A small network was shown many inputs. Here are its activations along a few directions, one row for each input.
In each table, some parts of the input vary, and every possible input appears once, in random order.
A made-up example of a description, with smaller parts first: one of 4 places along a line, together with either a single point or one of 11 places along a line or (one of 3 separate values, together with one of 8 places around a ring).
Shared parts are said once, and a part with two or three values counts as separate values.
(in the rows, 128 means zero)

Other details of the inputs shift rows strongly along three fixed directions, in all tables alike. That doesn't count.
To show where, the next rows are all for the same input, with only those details redrawn:
[149 113 135 129 118 112 143 116 123  66  57]
[151 105 128  85 123 112  98 148  90  94 199]
[102 130 153  98 112 176 148 105 148 129 155]
[101 170  92 123 108 167 136 126 191 203  70]
[151 144  67 109 119 103  86 171 131 167 118]
[102 130 153  98 112 175 148 105 148 129 154]
[102 131 153  98 112 176 148 105 149 129 154]
[149 113 136 129 118 112 144 116 123  66  57]

A family of inputs:
x1: [149 123 152 150 122 101 134 105 116  77  60]
x2: [156 103 140 148 140 111 139 113 135  70  63]
x3: [114 141 155 117 141 179 153 105 152 129 163]
x4: [135 131  89 178 131  96  93 187 106 191 125]
x5: [111 172 105 154 104 154 138 109 177 224  75]
x6: [140 107 145 185 121  91 153 113 115  83  74]
x7: [159 101 137 168 129 106 140  92 117  85  66]
x8: [143 150  59 112 145  95 101 169 123 169 119]
x9: [118 100 162 168 152  97 156 148 111  84  60]
x10: [ 90 127 165 135 127 159 156 122 160 132 166]
x11: [153 141  64 129 107  98  88 150 113 181 121]
x12: [125 102 153 143 144 107  94 171  71 108 205]
x13: [156 161  68 138 144 102  84 156 124 170 126]
x14: [150 140  71 138 139  98  73 153 132 174 124]
x15: [130 115 147 176 129  92 142 119 123  72  69]
x16: [ 84 121 179 147 136 174 153 141 142 140 158]
x17: [152 113 131  94 162 102 112 145  88 100 209]
x18: [ 97 118 158 108 145 161 151  98 155 140 158]
x19: [ 96 171 109 125 125 145 144 126 191 217  71]
x20: [ 98 146 145 120 126 178 145  91 132 128 159]
x21: [128  99 140 112 148  81 114 163  96 103 210]
x22: [108 137 143 129 117 178 156  85 125 139 163]
x23: [144 149  67 118 116 100  78 156 119 170 121]
x24: [109 135 170 109 119 168 147 108 153 136 156]
x25: [ 90 128 153  89 122 161 156 101 143 136 152]
x26: [166 114 127 123 140 112 107 127  76 108 212]
x27: [151 105 128  85 123 113  99 149  90  94 200]
x28: [152 122 128 141 134 119 150 117 119  62  60]
Question: Changing only one part turns x4 into x16. The same change can be made to x7. Which row results?
Answer: x2
Question: What do these inputs look like to the network?
Answer: one of 4 places along a line, together with either one of 2 separate values or one of 5 places around a ring
Question: Which other rows does x18 become when the place on the ring of 5 takes its other values? List them by row number.
Answer: x8, x17, x19, x25
Question: List by row number the other rows that have the place on the line of 4 in common with x20.
Answer: x1, x12, x13, x14, x15, x23

A family of inputs:
x29: [140 115 107  92 134  93  79 189 120 181 158]
x30: [ 57 146 159 189 135 175 159 125 127 200 176]
x31: [157 133  84 117 106  94  67 135 119 164 188]
x32: [ 87 130 129  96 123 120 133 148 130 164 156]
x33: [141  93 164 110 146 112 161  74  80  55 182]
x34: [137 121 146 119 151 141 156  87  91  58 153]
x35: [109 112 196 110 100 198 158  96 126  87 124]
x36: [113  91 195 207 139 121 146 124  98  78 167]
x37: [105 145  86 116 121  94  80 180 170 201 131]
x38: [ 95 149 143 141 147 129 194  93 170 135  41]
x39: [132 121 129 151 149  91 150 119 168 103  57]
x40: [161 119 112 222 150  77  99 182  94 157  69]
x41: [154  95 149  98 145 106  96 176  83  68 146]
x42: [174 146  82 155 150  89 114 119 152 166  20]
x43: [119 158 133 163  99 173 157  72 176 110  47]
x44: [169 126 110 132 163  61 107 157 127 129  57]
x45: [103 158 116 128 137 194 145  94 186 161 168]
x46: [151 128  72 138 103  92 112 162  94 104  49]
x47: [ 87 156 134 111  97 176 152  73 143 187 166]
x48: [134 135 139  95 164 152 124 155 131 136 182]
x49: [124  81 180 101  97 113 154 102  72  54 167]
x50: [178  98 134 115 119 103  99 111  84 104 141]
x51: [104 140 128 156 147 160 175 108 197 107  43]
x52: [ 92 142 130 112  86 188 126 132 167 157 177]
x53: [114 120 129 128 131 117 154 144 113  74  62]
x54: [113 159 134 111 146 207 139  95 163 180 158]
x55: [134 181  52 120 109 138  97 142 120 198 136]
x56: [130  85 177 120  87 120 142 106 119  64 154]
x57: [124 124 148  98  96 143 113 134 128 172 159]
x58: [166 121  62 117 143  79  74 151 125 163 202]
x59: [159 118 117 100 167  79 115 167  66  61 177]
x60: [ 98 137 125 108 124 147 115 167 158 139 169]
x61: [165 142 123 148 114 144 133 104 125 106  41]
Question: What do these inputs look like to the network?
Answer: one of 3 separate values, together with either a single point or (one of 2 separate values, together with one of 5 places around a ring)
Question: Changing only the choice among 3 separate values turns x36 into x30. The same change can be made to x51. Which row results?
Answer: x59
Question: Which other rows does x45 become when the place on the ring of 5 takes its other values? List them by row number.
Answer: x43, x51, x52, x60
Question: Which other rows does x51 become when the choice among 2 separate values takes its other values? List them by row number.
Answer: x39
